Each row below holds a small network's activations on one input, seen along a few directions.
In each table, some parts of the input vary, and every possible input appears once, in random order.
A made-up example of a description, with smaller parts first: ring(5) and (point or line(11) or (values(3) and line(6))).
Shared parts are said once, and a part with two or three values counts as separate values.
In the rows, 128 means zero.

Other details of the inputs vary at random and push rows far along three fixed directions, the same in every table; ignore that.

A family of inputs:
row 1: [119 203  63  99 115 120 143 167 209  59 144 178]
row 2: [ 92 214 115  85  99  65 149 146 134  81 139 187]
row 3: [ 81  83 117  92 141 228 173 213 206  71 126 104]
row 4: [160  73 143 162 110 157  72  81 156 100  69 112]
row 5: [170 157 100 129 203  57 152 133  69 182 124 137]
row 6: [125 124  93 144 150 237 206 158 195  62 141 132]
row 7: [100 159 101 121 151  74 172 112  49 183 102 131]
row 8: [165 132  53 138  63  86  30  99 118 115 101 194]
row 9: [174  79 151 171 232 150 212 119  82 183 114  81]
row 10: [142  75 188 164 107 160 104  76  84  93  96 177]
row 11: [108 174 104 132 199  83 126 104  96 228 164 140]
row 12: [151  91 194 167 107 160  53  63 154 143 153 153]
row 13: [153 133 144 146 151 159 193 170 145  90 152  85]
row 14: [149  68 155 173  88 186  81  65 124 155 164 135]
row 15: [103 193  42 110  84 133 151 184 192  63 147 128]
row 16: [ 89 169 105 140 167  74 132 119 106 234 158  80]
row 17: [156  96 107  70  31  67  41 175  96 128 122 126]
row 18: [ 82 143 173 140 122 206 219 164 159  43 144 114]
row 19: [ 66  52 182 117 226 176 156 146 121 238 134  54]
row 20: [ 59 175 104  38  68 100 141 207 113 112 123 136]
row 21: [210  71 192 167 121 132  92  94 130 100 112 148]
row 22: [130  85 207 145  94 147 103  74 108  86  79 123]
row 23: [ 96 182 122 111 189  67 123  97 118 222 146  87]
row 24: [192 142 119 109  55  49  48 105 109 101 118 130]
Each input here is: values(4) and (point or ring(5)).
Question: The inputs of row 14 and row 9 match in every part but the values(4) part. If row 12 is changed in the same way as row 14 into row 9, which row does it become?
Answer: row 21
Question: Which other rows agree with row 10 in the values(4) part? List them by row number.
Answer: row 2, row 7, row 18, row 20, row 22
Question: Which other rows agree with row 1 in the values(4) part? List them by row number.
Answer: row 3, row 4, row 6, row 8, row 15

A family of inputs:
row 25: [ 91 125 148 125 196 194 221 166 152 104 123 104]
row 26: [123 123 148 108  57 158  91 138 158  83 165 143]
row 27: [142 126  83 127 147 102 130 143 117 156 109 116]
row 28: [128  85 151 138  68 167  70 108 145 116 133 129]
row 29: [150 124 116 157 149  81  87  78 106 186 109 134]
row 30: [126 117 136 110  54 154  80 140 159  92 161 136]
row 31: [133 106 179 169 224 206 199 118 154 126 142 104]
row 32: [127  69 155 162 144 115  81  71  81 210  88 110]
row 33: [166 101 160 154  74 139  96  99 117  76 113 156]
row 34: [120 126 146 114  64 165  98 129 154  79 162 157]
row 35: [ 89 207  67  69 128  54 159 177 110 138 135 139]
row 36: [167  94 128 163 158  68  92  81  64 191  68 117]
row 37: [102 165  98  86 139  69 148 164 103 154 120 114]
row 38: [157 133 115 134  75 143 101 124 162  58 125 165]
row 39: [ 84 201  53  70 122  59 152 181 124 144 131 123]
row 40: [162  88 160 172 155  91  90  56  71 202  99 122]
row 41: [116 132 123 137 200 197 198 162 181 127 164 102]
row 42: [136 106 180 158 219 190 220 131 130 112 110 103]
row 43: [133 107 132 106  50 153  96 154 153  65 134 137]
row 44: [108 225  83 100 136  57 153 140 120 142 168 151]
Question: The inputs of row 41 and row 27 match in every part but one. If row 30 is changed in the same way as row 41 into row 27, which row does it become?
Answer: row 43
Question: Describe the family of inputs behind these rows.
Answer: values(2) and (point or line(4) or ring(5))
